Each row below holds a small network's activations on one input, seen along a few directions.
Each table varies a few parts of the input and shows all the possible inputs, shuffled.
Descriptions start from the smaller parts, as in this example, which fits no table here: one of 8 places around a ring, together with either a single point or one of 11 places around a ring or (one of 3 separate values, together with one of 6 places along a line).
Shared parts are said once, and a part with two or three values counts as separate values.
In the rows, 128 means zero.

Other details of the inputs shift rows strongly along two fixed directions, in all tables alike. That doesn't count.

Table:
row 1: [125 136 131 140 112 147 127 130 122 139 134 137]
row 2: [122 125 132 113 115 122 133 129 125 119 124 108]
row 3: [122 140 136 118 130 117 134 114 128 118 134 138]
row 4: [106  88 130 187 176  80  47  99 144 141  81 128]
row 5: [123 127 132 111 117 122 132 129 132 113 125 109]
row 6: [122 111 119 120 111 137 132 128 132 121 133 121]
row 7: [124 132 129 122 130 128 133 111 133 120 141 143]
row 8: [131 143 139 131 121 143 127 131 140 123 136 138]
row 9: [130 142 145 136 118 134 130 132 119 129 129 125]
row 10: [118 120 123 117 112 130 132 127 121 125 125 113]
row 11: [134 129 135 140 116 149 129 130 133 126 140 140]
row 12: [117 119 118 117 109 135 130 127 128 129 129 120]
row 13: [122 140 139 123 128 114 137 114 118 118 133 130]
row 14: [123 124 121 121 120 133 162 135 147 148 101 109]
row 15: [130 129 132 143 113 150 130 131 126 131 138 139]
row 16: [126 140 142 139 118 137 129 132 115 132 127 127]
row 17: [125 120 123 110 117 136 129 127 145 115 134 121]
row 18: [115 130 125 129 123 126 133 113 116 134 135 140]
row 19: [130 139 133 143 123 143 159 137 142 157 105 125]
row 20: [126 112 121 117 113 136 131 127 138 117 136 122]
row 21: [126 137 137 141 115 142 130 130 115 134 129 131]
row 22: [120 136 139 125 128 114 137 115 112 124 131 129]
row 23: [122 137 132 120 132 122 134 113 133 119 139 141]
row 24: [125 124 128 128 125 129 136 113 126 121 144 143]
row 25: [194 119  68 110 200 114 119 178  81 144 155 144]
row 26: [117 135 136 126 127 117 137 115 108 126 130 130]
row 27: [123 125 126 108 119 131 130 129 145 113 132 120]
row 28: [133 137 136 133 120 149 127 130 140 125 139 139]
row 29: [124 128 130 106 118 125 130 130 141 112 127 117]
row 30: [206 140  86 114 198 119 112 199  87 142 145 128]
row 31: [121 135 127 133 132 124 166 121 136 152 107 128]
row 32: [121 101 144 188 173  95  37 118 173 135  80 129]
row 33: [118 123 129 115 115 125 133 129 121 122 124 109]
Description of these inputs: one of 3 separate values, together with either a single point or one of 10 places around a ring.
Changing only the choice among 3 separate values turns row 4 into row 10. The same change can be made to row 24. Which row results?
> row 20
List by row number the other rows that have the choice among 3 separate values in common with row 1.
> row 8, row 9, row 11, row 15, row 16, row 19, row 21, row 28, row 30, row 32

Table:
row 34: [187 131  68  75 190 127 135 189 120 132 137 109]
row 35: [154  82  89 139 182 102  47 151 170 132  89 119]
row 36: [191  97  81 144 213  73  90 192 110 154 104 113]
row 37: [ 82 128 162 127  69 139 192  89 125 123 111 107]
row 38: [ 96 142 170 163 101 126 146  82 155 152 117 145]
row 39: [103 148 152 133  63 175 132 117 124 122 149 126]
row 40: [186 143  94  51 153 120 172 172  47  94 204 131]
row 41: [184 130  68  34 175 109 139 167  75 112 186 127]
row 42: [ 98 117 162 176 109 131  64 109 159 129  89 129]
row 43: [178 128  62  70 134 160 156 189 108 118 174 125]
row 44: [101 139 150 156 115 115 113 113 131 152  99 115]
row 45: [ 97  80 157 176 107 128  76 113 169 117 108 113]
row 46: [106 182 163 118  75 162 167 115 123 116 133 119]
row 47: [ 97 104 168 169 127 109  94 110 174 115  84 104]
row 48: [ 95  95 152 192 180  73  41  74 152 120 114 166]
row 49: [181 161  89  70 168 112 132 175  41 118 188 147]
row 50: [139 141 135 163 167 128 119 134 145 137 119 154]
row 51: [146 160 124 119  92 186 181 136 110 123 186 162]
row 52: [ 81 172 159 104  47 162 216 100  95 132 133 126]
row 53: [ 84  77 128 168 151  73  65 100 197 143  60 108]
row 54: [ 83 162 165 125  68 163 221  79 118 137 137 151]
row 55: [ 88  96 115 145 130 101 115  84 165 133  72 104]
row 56: [208 111  88 158 223 114  64 175 126 161 124 158]
row 57: [106 148 173  97  34 184 193 107 134 100 154 114]
What is each input in this table made of?
> one of 4 places along a line, together with either a single point or one of 5 places along a line
Changing only the place on the line of 4 turns row 34 into row 47. The same change can be made to row 43. Which row results?
> row 45
A walk changes only the place on the line of 5. It starts at row 54 and steps to row 38. List the rest of the walk in order.
> row 50, row 56, row 51
Which other rows does row 44 become when the place on the line of 4 takes its other values? List them by row number.
> row 36, row 38, row 53
Which other rows does row 40 become when the place on the line of 4 takes its other values? List them by row number.
> row 41, row 48, row 49

Table:
row 58: [154 106  85 128 194  71  87 153 103 141 111 122]
row 59: [ 84 132 147 153  86 130 144 102 149 149  96 131]
row 60: [143 167 121 100  88 183 178 161  99 128 160 128]
row 61: [ 97 165 196 174 107 126 120  84 136 131 116 147]
row 62: [151 145 119  73  93 158 165 150  99 100 185 143]
row 63: [164 164 109  78  85 184 192 171 106 125 177 143]
row 64: [ 78 106 175 148  79 123 115  89 193 106  90 110]
row 65: [ 75 103 164 146  87 114  80  80 173  95 110 127]
row 66: [ 76 102 173 162  90 127 102  97 200 119  84 115]
row 67: [161 160 114  82  84 187 221 142 102 116 200 146]
row 68: [ 70 113 154 141 101 125 122  66 145 114 120 141]
row 69: [ 88 155 188 168 108 126 122  69 174 118 126 159]
row 70: [156 170 125  74  86 175 206 157  55 128 197 134]
row 71: [ 66 114 176 158  88 109  89  70 143 117 103 112]
row 72: [ 89 122 159 149  77 145 112 105 182 126  99 129]
row 73: [ 72 124 157 175  79 133 132  85 155 144  97 138]
row 74: [171  97  87 126 203  93  92 162 151 142 111 112]
row 75: [150 165 105  73  97 171 200 155 122 139 170 134]
row 76: [171 155 120 108 106 172 189 159  70 137 175 132]
row 77: [178 144 114 166 219  85  91 157 101 155 122 161]
row 78: [ 89 123 162 151 102 138 118 117 163 123  95 103]
row 79: [ 87 114 159 182  87 133 138  83 144 130 114 140]
row 80: [ 81 126 148 152  94 148 141  82 159 139 106 142]
row 81: [165 102  87 148 206  88  99 175 121 166  94 118]
row 82: [ 88 137 165 158  72 154 133  98 140 143 111 123]
row 83: [ 79 115 149 128  96 119 110  75 164 103 131 128]
row 84: [ 74 116 145 130 108 116 121  71 143 112 116 134]
row 85: [ 84 115 157 126  85 118 105  91 167  96 114 120]
row 86: [168 114  74 133 202 114 100 163 125 168 102 135]
row 87: [174  86  94 149 197 107  46 167 130 132 127 140]
row 88: [162 177 104  75 100 181 193 183  88 134 164 121]
row 89: [140 162 106  67  98 136 201 145  65 118 179 137]
row 90: [160  90  87 137 203  93  56 144 133 133 132 137]
row 91: [166  93  84 159 207  89  72 162  99 156 122 142]
row 92: [167  98  77 117 208  82  69 153 135 131 125 119]
row 93: [161 165  98  75  99 180 204 159 110 136 184 143]
row 94: [168 101  91 144 204 102  45 170 104 129 125 122]
row 95: [ 85 133 164 158  81 140 121  99 150 149  93 115]
row 96: [ 80 117 167 165  92 142  94  93 147 109 121 124]
row 97: [152 164 119  63  98 157 197 162  89 102 162 104]
row 98: [172  97  85 134 210 101  87 171 154 154 111 116]
row 99: [167 111  87 123 199  94  63 172 108 124 117 107]
row 100: [160 155 105  90 111 177 218 143  82 129 181 151]
row 101: [ 85 123 152 124 100 127 164  87 158 122 102 118]
row 102: [169 111  99 134 187 101  74 161  86 144 134 123]
row 103: [ 67  99 164 154 101 103 102  61 202 106  91 107]
row 104: [166 215 144  85 109 174 207 161  71 114 191 155]
row 105: [175 103 102 141 201  89  82 171 114 155  93  98]
row 106: [163 107  85 134 190  90  93 157  88 143 135 139]
row 107: [180  98  94 174 202 121  57 172 117 140 115 124]
row 108: [155 159 110  71 107 138 225 162  83 132 155 120]
row 109: [ 84 103 167 143  89 113 104  87 185  97  93 110]
row 110: [ 88 154 181 170 126 121 126  69 154 126 110 164]
row 111: [ 86 117 146 143 107 138 133  82 137 123 130 146]
row 112: [147 145 112  84 109 161 177 139 106 118 191 146]
row 113: [ 69 112 182 161  88 106 107  70 162 117  80  95]
row 114: [170 149 117  92  88 183 192 160 101 111 185 146]
row 115: [142 162 123  69  98 139 181 144  74 119 163 112]
row 116: [ 87 122 165 146  96 128 121 107 162 110  94  98]
row 117: [ 87 129 172 145  85 138 144 106 148 138 100 104]
row 118: [164  95  88 141 206  68  87 155 116 145  94 111]
row 119: [155  96  77 124 220  78  72 142 120 138 104 125]
row 120: [ 90 124 146 115 102 123 162  82 148 112 109 117]
row 121: [185 137 122 158 209 101  67 162 130 135 125 160]
row 122: [148 165 112  65 103 156 172 161  73 102 181 121]
row 123: [158 103  90 131 203 107 111 158 133 157  99 123]
What is each input in this table made of?
> one of 6 places around a ring, together with either a single point or one of 10 places around a ring
Changing only the place on the ring of 6 turns row 91 into row 70. The same change can be made to row 73. Which row results?
> row 82
Changing only the place on the ring of 6 turns row 71 into row 89. The same change can be made to row 95. Which row results?
> row 59
A walk changes only the place on the ring of 6. It starts at row 118 and steps to row 113. List the rest of the walk in order.
> row 97, row 109, row 103, row 120

Table:
row 124: [101 160 157 113  48 173 205 119 121 123 145 114]
row 125: [ 79 134 161 127  44 162 177  93 164 124 115 119]
row 126: [ 73 108 165 138  78 127 115  65 174  95 123 119]
row 127: [151 156 126 123 119 159 149 151 118 126 163 153]
row 128: [190 172 101  98 135 167 191 187  63 154 170 151]
row 129: [104 103 129 149 152  86  77 107 134 125 101 112]
row 130: [173 142  90  58 113 162 171 188 105 113 174 118]
row 131: [186 154  90  56 129 146 179 178  61 111 191 131]
row 132: [186  93  76 137 209 105  46 184 145 143 113 120]
row 133: [198 125  67 119 229  97 103 178  83 148 146 150]
row 134: [ 86  68 139 186 141 101  56 107 198 140  54  97]
row 135: [139 100 119 198 177 109  63 134 157 164  81 146]
row 136: [110 186 162 101  63 163 218 110  97 129 154 143]
row 137: [ 64 108 167 172 119 102  83  57 163 121  90 128]
row 138: [134 151 130 128 133 130 167 132 117 143 134 140]
row 139: [ 73 119 165 134  74 126 151  75 173 121  94 110]
row 140: [105 144 157 124  73 159 145 120 137 108 141 119]
row 141: [ 76 152 184 143  59 143 153  73 126 101 151 153]
row 142: [136 151 138 122 100 160 143 138 126 123 151 135]
row 143: [ 74 112 158 104  65 134 142  85 157  88 131 110]
row 144: [ 87 116 183 196 108 128  64  82 172 131 102 145]
row 145: [165 172 106  79 136 138 186 158  56 133 182 153]
row 146: [147 159 122  82 107 159 177 136  87 103 177 146]
row 147: [169 162 100  71 127 138 202 174  75 135 156 118]
row 148: [ 51 122 193 191  71 149 120  60 184 131  84 126]
row 149: [127  89  98 114 171  85  86 132 136 126 106 102]
row 150: [192 128  78 123 217 103 113 181  93 158 115 130]
row 151: [153  78  80 145 223  66  41 144 142 141  94 112]
row 152: [135  92 126 186 198  87  41 114 144 129 113 144]
row 153: [172  84  70 122 222  76  73 178 133 153  86  98]
What is each input in this table made of?
> one of 5 places around a ring, together with one of 6 places along a line
Changing only the place on the line of 6 turns row 126 into row 141. The same change can be made to row 151. Which row results?
> row 145

Table:
row 154: [131 106 121 177 177  97  80 124 125 154  96 129]
row 155: [ 98  95 142 196 152  99  76  93 156 151  80 131]
row 156: [ 65 138 161  97  29 162 201  88 159 104 118 106]
row 157: [157 127 107 135 167 118 129 150 124 153 124 141]
row 158: [ 94 116 165 185 128 118  67  92 179 121  98 137]
row 159: [179 143 107 120 170 133 110 173  88 133 152 140]
row 160: [ 94 144 166 151 105 126 136  92 156 126 110 135]
row 161: [160 114  71  70 185 106 112 144  98 115 162 127]
row 162: [ 74  81 140 161 125 105  89  95 190 124  64  97]
row 163: [128 146 138 133 129 128 145 127 100 138 128 132]
row 164: [104 134 151 146  85 156 142 102 128 123 143 142]
row 165: [102  97 148 199 143 112  51  99 152 133  96 133]
row 166: [147 156 128 109 110 160 161 144 120 123 165 149]
row 167: [144 121  94  79 142  93 114 143  86 100 163 131]
row 168: [157 125 106 136 148 140 120 149 117 140 144 148]
row 169: [ 88 125 169 175 126 107  97  89 148 133  90 128]
row 170: [168 171 121  91 123 160 165 163  90 119 176 142]
row 171: [132 100 116 123 137 110 102 148 149 136 103  86]
row 172: [150 173 131  88  91 174 188 152  72 118 185 142]
row 173: [ 88 170 178 124  67 148 181  89 133 116 134 133]
row 174: [143 159 127 107 119 144 181 140 118 135 148 143]
row 175: [161 118  94  90 139 127 137 172 121 136 125  96]
row 176: [177 111  73  92 175 118 127 187 116 140 122 100]
row 177: [157 119 112 144 161 131  99 149 133 140 133 146]
row 178: [ 74 154 172 127  42 162 205  77 139 126 137 143]
row 179: [166  92  81 119 181 105  89 173 135 145  96  99]
row 180: [117 122 140  83 102 119 153 103 125  75 162 119]
What is each input in this table made of?
> either one of 3 separate values or one of 6 places along a line or (one of 2 separate values, together with one of 9 places around a ring)
A walk changes only the place on the line of 6. It starts at row 162 and steps to row 156. List the rest of the walk in order.
> row 176, row 179, row 175, row 171
Which other rows does row 157 become when the choice among 2 separate values takes its other values? List them by row number.
> row 177
Which other rows belong to the same alternative as row 161? List them by row number.
> row 167, row 180
